Each row below holds a small network's activations on one input, seen along a few directions.
In each table, some parts of the input vary, and every possible input appears once, in random order.
A made-up example of a description, with smaller parts first: one of 8 places around a ring, together with either a single point or one of 11 places along a line or (one of 3 separate values, together with one of 6 places along a line).
Shared parts are said once, and a part with two or three values counts as separate values.
In the rows, zero is written as 128.

Other details of the inputs shift rows strongly along two fixed directions, in all tables alike. That doesn't count.

Table:
R1: [103  89 104 105  89 150  94  86 124 178 137  78 138 106]
R2: [111  92 114  93  74 152  84  77 127 171 141  76 131 106]
R3: [173 122 157 141 150 118 103 172 114  88 146 168 157 149]
R4: [142 182 133 153 183  95 199 169 131  77 113 184 113 150]
R5: [125 179 142 172 140 161 113 179 144 163 108 129 145 115]
R6: [106  80 128  89  69 156 102  70 142 145 113  83 136 119]
R7: [ 76 169 117 150 113 157 159 108 163 201  66  99 131 119]
R8: [157 198 147 182 193 123 149 225 128  99 125 180 130 131]
R9: [108  79 117 109  61 148  69  66 117 191 144  75 127 112]
R10: [184  77 149 127 140  75 125 118  98  38 172 174 117 150]
R11: [114  66 133 122  62 137  89  51 132 174 126  84 143 116]
R12: [181 113 166 133 145 117  81 158 108  65 163 165 152 148]
R13: [112 100 133 148 100 170  65 119 128 186 124  93 164 109]
R14: [176  81 134 119 139  70 120 133  98  62 184 169 108 153]
R15: [116  57 125  86  66 147  89  61 126 132 123  88 141 124]
R16: [146  97 136  95 127 121 128 109 119  76 139 131 125 126]
R17: [116  97 138 139  94 166  72 115 136 192 120  98 182 121]
R18: [136 127 120 132 133 110 128 132 115 123 155 137 111 127]
R19: [154 200 144 165 187 103 190 178 122  76 120 179  99 136]
R20: [160  56 124  94 104  88  98 100 103  81 176 146 122 150]
R21: [165 188 142 138 192 105 184 175 124  45 127 176 102 132]
R22: [105 210 110 132 181 126 198 188 143 135 100 145 105 124]
R23: [ 84 196 133 169 121 149 167 122 166 201  70 106 119 115]
R24: [ 64 205 105 163 144 178 177 132 163 219  60  83 137  95]
R25: [ 67 168  96 121 118 158 156 136 159 205  82  93 120 122]
R26: [114 220 124 168 176 108 197 187 147 156 103 158  96 138]
R27: [ 70 194 103 123 136 162 168 145 160 198  82  96 116 107]
R28: [120  87 147 130  84 167  48 101 131 178 132  89 175 120]
R29: [124  60 114 100  91 119  90  82 118 138 152 114 128 140]
R30: [193  89 142 106 132  79 104 128  88  38 198 173  96 146]
R31: [148  68 126  96 114 109 115 103 108  64 146 136 132 142]
R32: [ 76 174 123 149 110 160 158 105 169 199  67 100 127 118]
R33: [149 193 137 168 188 102 189 176 120  80 123 177 105 133]
R34: [158 179 133 144 195 100 187 175 119  54 130 173 111 131]
R35: [ 81 182 116 146 126 173 156 116 158 198  73  84 132  98]
R36: [ 81 189 115 172 139 162 164 129 150 200  77 100 125 106]
R37: [131  52 124  88  86 128  99  74 118 101 138 108 138 130]
R38: [107 105 140 141 106 168  68 112 133 186 123  93 177 118]
R39: [110 206 103 150 176 128 187 179 141 147 110 140 112 117]
R40: [115  64 121 112  79 137  95  58 127 148 123  97 145 127]
R41: [103 157 111 109 131 135 157 146 146 146 107 125 108 134]
R42: [123 154 108 118 168 116 168 165 126 106 131 145 115 127]
R43: [ 53 201  89 137 141 168 177 149 163 226  68  86 125 102]
R44: [142 104 128 104 115 105 116 112 123 108 151 141 109 149]
R45: [163 193 148 158 185  98 180 174 119  56 131 183  94 138]
R46: [183  75 136  96 134  70 117 126  99  41 184 175 106 163]
R47: [106  89 117 121  79 128  95  81 130 191 133  91 127 124]
R48: [119 217 133 192 187 149 160 216 144 160  96 155 139 121]
R49: [166  74 121  86 136  84 124 136 102  43 175 163 111 152]
R50: [172  72 153 116 103  90 105  91 105  70 161 146 122 142]
R51: [137 111 119 128 128 112 116 122 108 121 161 133 115 130]
R52: [187 106 165 132 139 114  88 164 111  69 160 171 157 151]
R53: [132  56 127  87  95 134  96  73 118 102 144 101 141 116]
R54: [100  68 119  96  83 159  98  65 132 155 121  72 148 106]
R55: [140 116 137 101 129 127 135 115 127  79 133 131 123 123]
R56: [175  60 144  99  95  84  85  96 103  80 188 148 107 148]
R57: [163 124 153 144 157 118  99 165 110  87 152 161 157 143]
R58: [ 98 187  98 136 172 124 191 179 146 140 102 142 111 136]
R59: [162 118 149 146 156 118 107 169 112  96 147 163 162 145]
R60: [ 96 109 108 104  83 160  99  86 133 196 123  72 133 103]
Each input here is: one of 4 places along a line, together with either one of 3 separate values or (one of 2 separate values, together with one of 6 places around a ring).
- Changing only the place on the line of 4 turns R47 into R14. The same change can be made to R37. Which row results? => R31
- Which other rows does R42 become when the place on the ring of 6 takes its other values? List them by row number. => R1, R14, R29, R51, R58
- Which other rows does R1 become when the choice among 2 separate values takes its other values? List them by row number. => R24
- Which other rows does R3 become when the choice among 3 separate values takes its other values? List them by row number. => R8, R28
- Which other rows does R15 become when the choice among 2 separate values takes its other values? List them by row number. => R25

Table:
R61: [100  55 115  81  44 157  81  38 133 169 122  60 138 111]
R62: [133  90 143 133  94 141  73 102 124 156 134 109 151 118]
R63: [129 124 124 124 128 101 149 113 126 109 138 141  98 130]
R64: [174  61 149 122 104 116  69 109 103  76 174 129 152 140]
R65: [165 126 135 123 158  83 165 138 111  43 159 171  90 142]
R66: [ 89 129 109 139 102 157  84 136 135 246 125  95 138 125]
R67: [ 78 195 102 146 135 145 187 132 161 180  79 102 115 124]
R68: [110 220 143 167 183 158 175 200 156 147  73 141 149 120]
R69: [190  77 162 127 133  90  86 131  93  68 174 174 134 149]
R70: [111  75 117  93  92 143 117  74 131 127 125  99 134 116]
R71: [107 152 132 151 124 165 116 131 143 172 101 108 151 118]
R72: [164 138 100 103 161  63 152 167  98  75 187 176  82 155]
R73: [113 192 137 163 163 156 150 172 146 147  91 134 147 116]
R74: [128 158 124 120 173 118 187 149 132  76 111 154 111 128]
- Changing only one part turns R73 into R70. The same change can be made to R62. Which row results? => R65
- Describe the family of inputs behind these rows. => one of 2 separate values, together with either a single point or one of 6 places along a line
- Which other rows does R63 become when the choice among 2 separate values takes its other values? List them by row number. => R69
- Which other rows does R72 become when the choice among 2 separate values takes its other values? List them by row number. => R66

Table:
R75: [164 104 130 127 130 107  93 146 104 101 174 155 121 139]
R76: [158 101 138 116 120  88 113 125 114  93 161 155 109 150]
R77: [146 177  99 123 178  86 177 182 108 105 163 170  79 132]
R78: [109 131 117 126 102 121 127 114 141 175 123 120 116 134]
R79: [ 99 147 136 153 102 153 111 108 146 207 106  96 137 114]
R80: [141 122 142 125 128 135 132 121 126  89 117 131 133 121]
R81: [ 72 147  89 120 115 138 177  85 149 188  95  87  97 114]
R82: [149 161 118 142 167  96 144 186 116 106 151 176 105 145]
R83: [103 130 121 108 118 155 126 121 142 150 103 106 142 126]
R84: [136 121 132 117 124 129 137 120 130  90 117 133 126 125]
R85: [151 161 123 147 168 100 141 187 115 104 152 175 108 144]
R86: [109 132 128 117 121 162 121 120 141 149 105 104 150 120]
R87: [161  31 145 100  88 123  50  95 101 102 173 117 162 131]
R88: [104 188 126 159 141 128 162 154 149 178 102 130 114 132]
R89: [143 117 148 147 130 122 129 108 122 107 127 134 135 127]
R90: [158  33 146 103  78 114  74  53 102  88 162 114 137 136]
R91: [145 111 142 138 137 131 103 146 121 120 140 133 154 129]
R92: [107  68 136 125  64 154  78  43 130 174 121  73 152 113]
R93: [ 98 189 127 150 145 158 173 146 155 149  72 120 126 114]
R94: [161 106 144 111 141 124 117 135 113  68 146 143 146 134]
R95: [141  98 106  94 142  95 139 139 106  89 169 145 109 135]
R96: [158 163 138 159 173 111 129 187 112 100 154 173 118 138]
R97: [108 128 126 139 109 137 137  93 138 159 106 112 133 125]
R98: [162  41 147  86  90 136  57  79 105  81 164 110 166 124]
R99: [141 172 109 118 170  73 196 163 123  95 151 165  68 143]
R100: [146 153 133 143 175 110 152 188 123  93 135 169 127 148]
R101: [ 97 146 117 151 108 160  97 130 137 212 119  98 137 113]
R102: [102  68 124  89  68 172  71  67 135 169 120  71 161 116]
R103: [139 107 116  87 139 105 160 116 116  48 147 138  89 129]
R104: [ 94 149 133 143 108 178 134 106 152 176  74  86 147  99]
R105: [152  92 124 112 136 103 116 147 114  90 156 157 131 147]
R106: [158  30 137  97  86 123  53  92 104 104 174 118 158 133]
R107: [166 106 159 124 132 123 118 120 111  56 135 139 140 123]
R108: [ 84 148 113 127 102 165 145 107 159 175  75  91 131 108]
R109: [ 94 186 113 155 145 129 186 135 155 164  83 132 114 131]
R110: [106 188 129 162 141 129 157 153 150 178 103 128 119 128]
R111: [ 79 194  98 115 164 141 192 153 149 154  91 113 114 115]
R112: [144 153 127 139 174 107 156 188 124  94 134 172 124 149]
R113: [ 96 150 135 137 119 182 117 120 151 182  89  85 165 103]
R114: [134 115 128 130 124 111 140 105 126 107 128 137 120 138]
R115: [ 97 147 131 149 100 150 114 109 149 206 106  97 133 116]
R116: [161 163 142 163 173 113 127 185 111 102 155 167 123 137]
- Describe the family of inputs behind these rows. => one of 6 places around a ring, together with either a single point or one of 6 places along a line
- Changing only the place on the ring of 6 turns R78 into R109. The same change can be made to R79. Which row results? => R89
- Changing only the place on the ring of 6 turns R98 into R104. The same change can be made to R102. Which row results? => R84
- Which other rows does R100 become when the place on the ring of 6 takes its other values? List them by row number. => R75, R86, R88, R93, R97
- Start at R105 and move only the place on the line of 6, one step at a time. The first step leads to R112. Which rows follow, in order? => R100, R106, R87, R91

Table:
R117: [172  11 150  86  69 128  47  52  95  70 171 106 153 121]
R118: [ 99 169 115 150 150 149 138 173 145 187 104 122 148 127]
R119: [ 86  94 123 123  78 165 100  76 147 195  95  76 158 116]
R120: [ 94  79 133 136  41 160  69  43 142 224 110  64 146 114]
R121: [ 91  86 131 111  60 183  81  60 149 189  94  62 162 108]
R122: [171 121 119  88 173  63 188 151 105   7 167 184  74 149]
R123: [113 227 128 193 172 126 167 202 146 186 103 157 117 134]
R124: [181  68 147  96 128 112  75 141  97  50 180 156 146 144]
R125: [111 213 124 166 180 155 161 199 143 156  98 137 138 115]
R126: [109 224 127 181 183 142 166 199 146 172 102 144 128 121]
R127: [173 130 113 100 180  56 188 158 100   8 171 196  69 155]
R128: [101 179 133 166 139 150 154 129 149 171  89 115 132 115]
R129: [164  63 119  66 111  75 129  81  99  47 180 145  94 145]
- Describe the family of inputs behind these rows. => either one of 3 separate values or (one of 2 separate values, together with one of 5 places along a line)
- Which other rows does R117 become when the place on the line of 5 takes its other values? List them by row number. => R119, R120, R121, R128
- Which other rows belong to the same alternative as R129? List them by row number. => R122, R127
- Which other rows does R123 become when the choice among 2 separate values takes its other values? List them by row number. => R120
